A small network was shown many inputs. Here are its activations along a few directions, one row for each input.
Each table varies a few parts of the input and shows all the possible inputs, shuffled.
A made-up example of a description, with smaller parts first: ring(5) and (point or (values(2) and line(4)) or ring(9)).
Shared parts are said once, and a part with two or three values counts as separate values.
(in the rows, 128 means zero)

Other details of the inputs shift rows strongly along two fixed directions, in all tables alike. That doesn't count.
To show where, the next rows are all for the same input, with only those details redrawn:
[141 131 109 140 182 139 123 144 140 123 106 123 150 105 150]
[137 128 120 159 135 138 156 123 150 131 136 112 133 111 136]
[114 112 129 114 134 161 114 100 132 123 120 151 112 145 123]

A family of inputs:
row 1: [131 124 112 153 133 131 158 123 144 134 137 107 132 101 129]
row 2: [141 131 109 140 182 139 123 144 140 123 106 123 150 105 150]
row 3: [135 136 140 151 100 106 153 133 129 129 154 112 125 133 125]
row 4: [138 140 114 124 170 112 118 164 105 126 112 113 152 104 135]
row 5: [119 121 132  89 111 132  98 128 105 126 112 153 114 151 119]
row 6: [143 131 142 174  25 103 213 109 135 152 187  88 111 121 100]
row 7: [135 146 123 124 169 101 106 162 126 128 115 113 151 109 143]
row 8: [102 125 135  95 120 133 102 124 105 121 126 141 108 145 117]
row 9: [145 141 117 129 169 115 120 166 110 120 115 120 155 116 143]
row 10: [116 128 146 101 123 125  91 118 120 119 131 153 116 159 122]
row 11: [147 145 119 121 153 101 111 167 125 129 103 124 162 110 145]
row 12: [121 104 124 100 123 150 116 102 128 128 110 158 116 133 121]
row 13: [112 125 139 101 122 135 101 126 109 117 128 150 112 158 126]
row 14: [147 137 126 142 104  98 149 145 126 137 132 110 139 116 127]
row 15: [123 126 139  89 111 122  89 118 116 130 114 155 119 155 116]
row 16: [107 122 162 131  52 125 145  94 130 132 172 136  95 166 105]
row 17: [132 139 131 146 120 100 148 144 124 135 140 102 133 113 126]
row 18: [129 141 134 144 121 102 142 147 132 136 142 105 138 114 128]
Question: Changing only one part turns row 5 into row 13. The same change can be made to row 14. Which row results?
Answer: row 3
Question: What is each input in this table made of?
Answer: values(3) and (point or line(5))
Question: Change only the values(3) part in row 11. List by row number the other rows that result.
Answer: row 16, row 18

A family of inputs:
row 19: [ 58 129 203 154  55 142 134  64 156 108 226 133  52 210 107]
row 20: [136 105 133 184  55 153 208  61 184 147 169 110 101 122 108]
row 21: [167 153  98 104 208  93  76 197 119 128  59 132 196  89 166]
row 22: [151 138 133 137  78  95 151 134 135 147 137 115 138 121 121]
row 23: [123 117 155 112  19 117 149  95 110 138 162 144  90 170  93]
row 24: [134 136  97 162 185 134 157 154 136 128 125  86 145  75 146]
row 25: [164 151 114 148 120  82 149 169 141 145 123  93 160  89 143]
row 26: [163 157 120 156 127  56 162 186 122 142 137  79 168  81 137]
row 27: [173 126 118 233  73 127 245  93 205 157 177  68 131  78 132]
row 28: [158 148 103  97 192  99  84 200  98 120  76 132 172 103 161]
row 29: [145 181 148 201 201  94 129 182 171 109 167  83 164 120 180]
row 30: [ 99  83 127  68 130 206  81  68 107 111  96 204  90 183 111]
row 31: [155 155 106 106 201  74  88 208 100 126  81 117 187  86 155]
row 32: [109 129 151 101  70 107 120 122  87 132 145 132 102 162  92]
row 33: [108  89 124  82 137 200  96  80 113 114  95 190 100 170 115]
row 34: [167 153  98 105 201  92  87 209  98 120  71 130 188  98 165]
row 35: [153 156 144 197  40  61 223 151 129 154 198  52 128 103 107]
row 36: [ 94  84 120  71 130 199  76  62 137 123  88 192  86 163 114]
row 37: [ 92  87 119  63 153 210  68  85 106 108  81 199  97 172 123]
row 38: [ 84  92 155 123  40 175 161  38 127 132 178 147  58 171  76]
row 39: [144 150 108  95 197  83  81 202  96 124  81 122 174  92 152]
row 40: [ 76  90 125  58 154 192  61  81 111 114  88 191  96 163 113]
row 41: [115 110 107  87 204 167  73 124 119 115  73 168 144 126 138]
row 42: [ 93 101 125  79 155 182  82  91 103 113 106 171 102 155 110]
row 43: [143 154 143 190  48  68 214 151 129 152 195  53 123 100 111]
row 44: [157 136  97 179 185 122 168 153 158 133 118  90 172  65 155]
row 45: [ 95 145 186 167  98 127 132  97 157 113 206 122  90 188 125]
Question: What is each input in this table made of?
Answer: values(3) and (point or (values(2) and line(4)))
Question: Change only the values(3) part in row 26. List by row number the other rows that result.
Answer: row 31, row 39

A family of inputs:
row 46: [119 113 139 125 115 170 126  77 130 120 148 150  91 169 115]
row 47: [ 95 122 168  84 117 143  72 112  96 102 140 182 102 198 127]
row 48: [148 119 113 184 134 128 198 133 145 134 145  88 135  77 130]
row 49: [133 126 125 162 124 149 151 104 155 124 149 115 107 141 132]
row 50: [118 140 108  77 214 117  50 173  85 114  75 141 162 126 133]
row 51: [147 119 107 187 125 136 196 136 148 134 139  88 126  84 139]
row 52: [134 148 124 153 117  88 157 159 136 132 153  78 137  96 133]
row 53: [122 140 133 161 166 128 112 131 181 118 133 119 139 119 161]
row 54: [134 159 131 175  96  77 183 167 119 143 168  67 135  99 141]
row 55: [122 145 146 164  50  94 182 130 106 136 186  87 119 134  95]
row 56: [192 134  66 178 208 120 179 182 158 132  89  95 200  30 179]
row 57: [165 133 121 102 135  85 111 167 113 131  93 139 163 107 144]
row 58: [145 121 139 107  59 106 127 116 108 150 122 149 125 150 101]
row 59: [117 123 131 145 124 134 158 109 146 138 146 108 126 105 113]
row 60: [149 133 138 121  61 102 151 136 130 143 130 121 130 127 119]
row 61: [120  90 123 132  40 185 175  48 144 144 144 152  90 151  95]
row 62: [148 137 104  77 205 101  54 180 103 128  62 143 172 111 148]
row 63: [153 127 105 194 131 137 207 136 144 140 148  80 140  85 125]
row 64: [116 145 114  89 193  92  76 184  76 116  95 137 156 122 139]
row 65: [ 99 115 137 112 107 163 131  92 137 129 140 136  99 132 111]
row 66: [102 105 152  97 113 179  99  64 131 111 135 172  82 180 108]
row 67: [ 94 117 175 143 105 139 128  68 168 131 164 147  94 157 125]
row 68: [124  94 112 117  89 180 153  85 141 135 115 160 106 132 120]
row 69: [131 147 113 115 177  92 103 174 114 122 110 111 151 104 132]
row 70: [128 143 141 175 152 122 145 120 183 130 147 102 146 122 143]
row 71: [142 157 130 126 199 118  83 186 107 106 113 137 166 145 162]
row 72: [102 119 127  11 162 150  10 135  84 115  49 204 109 169 125]
row 73: [114 111 139  63  99 124  69 101  92 138 103 171 105 172  98]
row 74: [ 91 108 148 129  59 165 153  60 140 140 167 131  84 148  81]
row 75: [136 150 132 134 165 117  99 176 120 107 133 130 143 147 164]
Question: Changing only one part turns row 66 into row 49. The same change can be made to row 56. Which row results?
Answer: row 68
Question: What is each input in this table made of?
Answer: values(3) and (point or line(4) or line(5))
Question: Change only the line(5) part in row 61. List by row number the other rows that result.
Answer: row 46, row 63, row 70, row 74
Question: Change only the values(3) part in row 52. List by row number the other rows that result.
Answer: row 50, row 69
